Each row below holds a small network's activations on one input, seen along a few directions.
Each table varies a few parts of the input and shows all the possible inputs, shuffled.
A made-up example of a description, with smaller parts first: one of 5 places around a ring, together with either a single point or one of 9 places along a line or (one of 3 separate values, together with one of 6 places along a line).
Shared parts are said once, and a part with two or three values counts as separate values.
(in the rows, 128 means zero)

A family of inputs:
row 1: [126  90 157 194 133 134 130 130 141 152 118 114 138 111 109  93]
row 2: [133 106  95 108 117 160 131 108  95 112 109 139 108 163 140 151]
row 3: [144  92 119 103 123 134 116 121  91 113 110 135 113 169 161 156]
row 4: [108  89 136 183 135 141 136  90 128 153 120 110 134 100  96  86]
row 5: [120  66 150 204 154 100 106 123 124 154 118 112 129 106 130 117]
row 6: [144 122 132  98 104 166 143 122 116 105 116 132 130 174 137 146]
row 7: [125  79 170 194 163 110 109 146 123 142 124 113 111  93 107 112]
row 8: [104 151  80 103 123 106 125 140 158 116 167 141 123 142 161 130]
row 9: [105 147  94  87 126  53 116 152 160 111 149 134 117 150 164 138]
row 10: [141 130 108 106 109 170 147  97 104 111 115 127 124 173 112 147]
row 11: [101 169  98  99 115 107 125 121 143 133 175 132 135 141 136 120]
row 12: [144 109 127  87 137 147 127 140 105  92  92 137 125 178 136 165]
row 13: [154 146 171 173 146 159 126 111 121 159  94 108 151  34  93  97]
row 14: [116  72 125 204 145 130 122 114 125 141 131 124 137  94 109 100]
row 15: [191 186 160 107 126 181 159 121  96 111 108 142 144 110 101 138]
row 16: [135 224 147  88 110 127 144 146 156 143 126 143 138  81 117 136]
row 17: [111 163 118  83 128  76 115 170 162 114 168 130 114 138 149 149]
row 18: [103 164 115  83 112 102 129 152 156 143 163 131 132 146 146 120]
What is each input in this table made of?
Answer: one of 3 separate values, together with either a single point or one of 5 places around a ring
Changing only the choice among 3 separate values turns row 12 into row 17. The same change can be made to row 10. Which row results?
Answer: row 11
Which other rows agree with row 5 in the choice among 3 separate values? List them by row number.
Answer: row 1, row 4, row 7, row 13, row 14
Which other rows does row 13 become when the choice among 3 separate values takes its other values? List them by row number.
Answer: row 15, row 16
